A small network was shown many inputs. Here are its activations along a few directions, one row for each input.
Each table varies a few parts of the input and shows all the possible inputs, shuffled.
Descriptions start from the smaller parts, as in this example, which fits no table here: one of 3 separate values, together with either a single point or one of 9 places around a ring or (one of 5 places around a ring, together with one of 6 places along a line).
Shared parts are said once, and a part with two or three values counts as separate values.
(in the rows, 128 means zero)

Other details of the inputs vary at random and push rows far along three fixed directions, the same in every table; ignore that.

Table:
x1: [122 116 141 139 147 147 122 115 101  72  98]
x2: [103 153  61  37 167 158 128 160 131  83 147]
x3: [116 102 150 116 159  92 116  93 117 114 143]
x4: [146 157  87 119 133 112 162 126 124  70 124]
x5: [106  94  74 160 139  96  26 145 186 157 119]
x6: [175 202  98 101  98 129 171 125 141 156 181]
x7: [ 88 115 153 128 142  84 123 103 110  93 131]
x8: [123 172 158 134  91 156 141 122 106 140 143]
x9: [ 96 106  98 221  99 117  57 153 179 116 154]
x10: [132  67 185 150 156 115 137 128 122 119 135]
x11: [130  96 126 128 161 161 131  96 118 101  96]
x12: [150 204 108 103 120 120 180 186 106 152 116]
x13: [108  84 156 137 184 146 139 128 124 128  99]
x14: [107 133 189 135  60 111 118 130  75 175 113]
x15: [176  86 178 158  39 133 145 121 100 167 131]
x16: [131  93 156 111 185 131 133 126 147 118 114]
x17: [122 153 124  93 115 120 145 113 103 181 115]
x18: [130 112 187 153  80 107 172 156 103 147 130]
x19: [127 130 139 106 162 158 121  85 162 110 147]
x20: [166 144  83  83 160 142 143 111 149 100 112]
x21: [134 167  39 177  91 152  79 167 184 193 141]
Each input here is: either a single point or (one of 4 separate values, together with one of 5 places around a ring).
Q: Change only the place on the ring of 5 in x13. List by row number the other rows that result.
A: x10, x12, x16, x18

Table:
x22: [142 139 109 164  30 118 131 185 116 198 132]
x23: [136 148 106 120 156 102 134 121 152 108 130]
x24: [132 117 191 103 141 135 183  85  89  87 148]
x25: [ 98 106  92 149 151 132  76 129 141 109 109]
x26: [125 171 139 131 159 150 162 108 130 121 142]
x27: [113  74 148 182  83 140  84 132 118 146 106]
x28: [113 147  96 114 147 118 133 124 133 116 147]
x29: [147 119 154 136 115 112 139 135 108 140 115]
x30: [128 125 153 139  96 125 146 126 127 125 145]
x31: [158 200  74 100  82  99 158 169 122 197 123]
x32: [131 151  98 114 143 131 129 129 138  94 113]
x33: [133 146  95 121 154 118 143 149 125  90 135]
x34: [138 142 110 134 110 132 119 120 146 119 128]
x35: [129 116 189  98 152 120 177  71  90 114 127]
x36: [118  77 147 184  82 140  81 115 129 148 121]
x37: [120 146 143 105 130 126 138 121 121 117 154]
x38: [150 134 111 141 133 104 125 131 138 133 132]
x39: [125 126 140 124  99 140 125 102 115 147 127]
x40: [126  86 100 155 170 136  88 151 157 104 115]
x41: [125 138 129 116 132 125 160 113 113 113 147]
x42: [139 123 103 128 133 138 128 130 145 146 135]
x43: [123 104  93 161 153 131  78 137 143  89 110]
x44: [116  73 159 183  96 112  94 141 119 160 107]
x45: [142 121 186  95 139 150 169  65  90  90 129]
x46: [154 108 148 129 113 144 141 122 129 146 136]
x47: [134 121 103 124 136 138 130 147 134 142 118]
x48: [101  46 211 144 109 154 116 108 103 154 110]
x49: [118 165 109 157 150 142 127 159 138 132 118]
x50: [139 137 101 111 158 135 136 125 162 111 135]
x51: [122 155 107 105 144 134 113 130 129 109 123]
x52: [133 133 121 115 129 138 112 135 148 146 143]
x53: [109 120 145 125 104 125 139 135 104 142 128]
x54: [126 135  96 104 160 136 128 119 146 133 135]
x55: [121 133 165  96 162 116 140  95 117 109 136]
x56: [129 149 139 102 126 140 126 104 121 119 137]
x57: [126 122 149 127 113 112 133 111 118 158 128]
x58: [138 112 154 122 110 143 144 139 131 142 116]
x59: [164 193 114 109  41 118 186 176 114 178 138]
x60: [112 153 110 107 149 120 124 148 128 106 140]
x61: [113 106 109 159 161 102  89 146 158 102 109]
x62: [104 112 116 146 163 106  76 145 148 113 119]
x63: [125 141 110  97 160 137 119 144 142 122 129]
Q: Describe the family of inputs behind these rows.
A: one of 2 separate values, together with either a single point or (one of 4 separate values, together with one of 5 places around a ring)
Q: The inputs of x62 and x55 match in every part but the choice among 2 separate values. If x43 is changed in the same way as x62 into x55, which row does it become?
A: x45
Q: The inputs of x48 and x54 match in every part but the choice among 2 separate values. If x29 is changed in the same way as x48 into x54, which row does it become?
A: x38
Q: Start at x51 and move only the place on the ring of 5, one step at a time. The first step leads to x25. Which rows follow, in order?
A: x27, x43, x32

Table:
x64: [177 148 181 100 113 143 209 114  82 119 113]
x65: [170 111 111 150  49 144 111 131 149 188 143]
x66: [136  95 172 128  32 167 132 109  89 203 102]
x67: [157 133 241  70 138 133 227  87  88 147 124]
x68: [126  56 152 207 128 129  76 148 149 106 100]
x69: [172 173 117 107 128 119 189 148 130 176 133]
x70: [145 119  97 145 196 121 141 126 153  75 128]
x71: [ 99  39 164 164 112 164  63  98 121 135  95]
x72: [ 88 133  90 104 191  96 129 122 107  68 105]
x73: [140 118 103 101 164 148 107  99 150  79 120]
x74: [111 161  56 114 164  87 104 160 128  93 110]
x75: [118 120 109 127 159  98 126 124 110  61 128]
x76: [ 86  49 139 164 130 159  60 208 165 126 123]
x77: [135 180 117  85  91  91 159 154  95 144 109]
x78: [135 194 118 112 102 130 172 118 130 162 169]
x79: [162 153 173  42 120 146 183  81 119 168 143]
x80: [158 118 128 187  55 117 132 179 146 234 125]
x81: [180 148 186  94 117 130 218 110 107 129 127]
x82: [170 116 112 200  48 129 117 183 132 179 113]
x83: [144 185 116 126  81 145 170 119 110 120 151]
x84: [ 82 128 178 117 186 146 119  81 112  83 138]
x85: [138 203 105 112 113 127 159 125 138 154 172]
x86: [168 143  66 149  41 130  88 169 174 247 146]
x87: [161 166 120 104  91  87 171 139 112 132 151]
x88: [108 148  25  96 189 154 128 212 166 102 137]
x89: [104 127  74  92 203 158 116 194 158  80 136]
x90: [ 85 108 136 194 110 130  41 149 161 149 131]
x91: [165 209  52  59 109 130 133 153 153 199 126]
x92: [140 127 216  86 140 152 218  89  53 117  91]
x93: [104 155 105 135 184 125 102 112 165  92 163]
x94: [127 155  49 134 184 122 132 158 141 107  92]
x95: [101  82 148 214 104 145  55 126 145  90 138]
x96: [115 145 111 147 152 144 119 107 131  59 147]
x97: [ 96 128 102 116 169  97 117 131 105  81 106]
x98: [136 154 177 118  94 147 194  79 101 114 165]
x99: [ 68  31 239 153 142 106  85  99  84 117 109]
x100: [105 124 113 115 184  82 122 122 133 102 143]
x101: [139  95 147 181  39  91 115 154 118 168 145]
x102: [102  48 193 188 145 133  82 137 125 150  93]
x103: [119  88 191 158  44  92 133 138 101 205 139]
x104: [ 88 107 128 200  94 138  47 149 152 125 117]
x105: [ 70  61 137 182 132  92  58 147 126 144 111]
x106: [ 86 125 172 125 169 154 124  83 103  60 122]
x107: [110  73 114 163 104 148  41 135 157 149  94]
x108: [117 130 109 123 208 124 131 136 132 114 104]
x109: [155  63 238 175  50 143 180 109  90 175 122]
x110: [141 161 188  60 112  86 196 112  93 150 144]
x111: [157 146  54 149 191 111 123 156 177  87 131]
x112: [144 115 104 101 171 139 112  93 168  89 138]
x113: [157 110 212  62 119 172 185  51  77 103 124]
x114: [120 112  91  98 191 138 113  91 164 123 140]
x115: [155 208  36  67 103 156 177 236 139 170 149]
x116: [121 145 117 145 157 134 119 103 152  67 164]
x117: [134 125 119 127 204 117 135 130 154 109 125]
x118: [120 124 119 119 157  93 121 128 121  60 123]
x119: [108  65 118 203  97  87  78 149 144 125 137]
x120: [107 113 172 140 165 146 142  66 124  53 161]
x121: [124 121 207 166  43 135 117 122 131 192 157]
x122: [131 113  73 112 175 150 109  97 149  78 122]
x123: [152 173 139  89 142 122 175 148 117 164 105]
x124: [103  83 221  98 216 145 166  72  85  50  79]
x125: [136 116 108 144 179 132 148 124 127  75 109]
x126: [140 228  61 115  86 135 151 156 122 149 137]
x127: [119 157  67 113 179  72 108 152 156 112 146]
x128: [110  57 185 176  96 106  93 125 100  98 120]
x129: [127 158  43  88 189 135  84 133 167 134 122]
x130: [138 114  93 109 166 153 112  94 139  80 124]
x131: [133 117 219  83  94 117 217  79  40 101 128]
x132: [122 155 185  65 115  95 174 121  78 153 120]
x133: [112  37 181 160 128 148  60  93 154 155 131]
x134: [140 128 200 167  19 151 133 123 106 153 142]
x135: [153 151  41 150  47 133  66 187 167 249 125]
x136: [147 170  92  67 114 146 154 118 122 191 125]
x137: [147 137  41 111 169 135 117 112 176 104 143]
x138: [123 202 114 104 102 137 164 128 111 167 147]
x139: [124 158  52 126 201 115 127 161 153 130 106]
x140: [106  55 151 193 112  87  66 140 150 105 133]
x141: [110 108 108  94 192 155  96  90 133  81 101]
x142: [170 127 166  78 108 155 171  76 116 134 143]
x143: [ 81  99 114 209  94 144  58 143 140 129 119]
x144: [163 178 115 107 113 130 176 156 104 154  96]
x145: [159 174  85 192  17 120  97 181 176 187 165]
x146: [ 79 125 173 120 186 148 125  78 108  85 139]
x147: [143 211  58  86 104  79 151 178 114 181 132]
Q: The inputs of x145 and x120 match in every part but one. If x73 is changed in the same way as x145 into x120, which row does it become?
A: x130
Q: The inputs of x127 and x103 match in every part but one. If x84 is changed in the same way as x127 into x103, which row does it become?
A: x138
Q: Describe the family of inputs behind these rows.
A: one of 4 places along a line, together with either a single point or (one of 4 separate values, together with one of 5 places around a ring)
Q: Change only the choice among 4 separate values in x133. List by row number the other rows that result.
A: x93, x117, x127
Q: Change only the place on the line of 4 in x142. List by row number the other rows that result.
A: x65, x112, x137
Q: Start at x110 and move only the place on the ring of 5, one step at a time. The first step leads to x140. Which rows follow, in order?
A: x118, x77, x132
